Each row below is a small network's average activation on inputs in which a field has the value named, seen along a few directions.
Values that are neighbours, or in one group, have similar rows; names and order tell nothing.
In the rows, 500 means zero.
Random noise pushes rows far along 3 fixed directions. That doesn't count. These rows show it; they differ only by the noise:
[482 444 515 555 565 514 443 499 493 424 605 526 495 521 478 537 494 508]
[518 406 518 397 530 532 445 414 381 261 828 595 553 428 536 663 605 557]
[466 456 560 546 584 520 403 519 495 399 632 553 520 535 444 580 513 509]
[431 585 708 380 390 649 288 438 695 690 182 511 175 675 244 402 477 442]
[443 513 637 492 522 571 341 505 580 510 457 544 397 601 348 523 500 480]


Field Vagaz:
m2: [732 529 458 320 312 540 470 394 443 640 450 583 425 206 504 573 691 609]
m1: [334 566 572 198 295 596 378 275 465 668 226 448 352 606 420 439 432 607]
m8: [462 639 679 342 446 572 466 472 606 546 266 439 353 662 383 404 526 408]
m5: [392 564 650 296 382 653 252 625 577 505 608 678 426 537 255 670 604 356]
m7: [365 524 597 655 653 413 526 815 597 309 550 524 666 534 402 517 455 496]
m3: [499 509 404 539 521 539 624 268 430 559 289 365 454 586 654 289 455 553]
m4: [649 541 546 481 591 296 465 540 332 281 870 471 879 309 543 751 649 623]
m9: [454 547 511 527 496 453 727 782 549 583 343 636 578 497 577 528 434 437]
m6: [609 382 350 715 668 392 580 469 387 341 951 529 774 451 690 681 553 439]
Vagaz is arranged as a star with 4 arms.
Name the neighbours of m7, in listed order.
Answer: m8, m9
Name the neighbours of m1, in listed order.
Answer: m3
Name the neighbours of m2, in listed order.
Answer: m4

Field Muli:
v1: [506 570 668 309 495 574 287 238 370 614 354 500 474 580 426 593 577 654]
v3: [678 423 280 664 462 380 653 436 524 564 565 371 488 363 645 390 453 506]
v7: [386 384 419 639 490 615 562 504 610 523 516 560 343 694 556 417 362 367]
v6: [582 568 591 527 428 616 250 574 641 785 399 657 391 473 263 621 614 425]
v4: [452 477 507 261 337 477 641 505 442 450 481 605 505 370 575 574 485 656]
v9: [612 526 387  84 290 583 530 167 291 527 425 378 315 336 608 378 631 559]
v5: [455 612 727 242 332 656 444 365 694 494 366 575 258 666 356 461 602 348]
v2: [459 494 532 492 576 400 508 562 438 245 764 468 694 476 523 593 520 499]
v8: [379 673 876 247 475 619 255 657 614 431 298 577 368 599 169 541 602 487]
Muli is arranged as a star with 4 arms.
Name the neighbours of v1, in listed order.
Answer: v9
Name the neighbours of v3, in listed order.
Answer: v6, v2
Name the neighbours of v7, in listed order.
Answer: v5
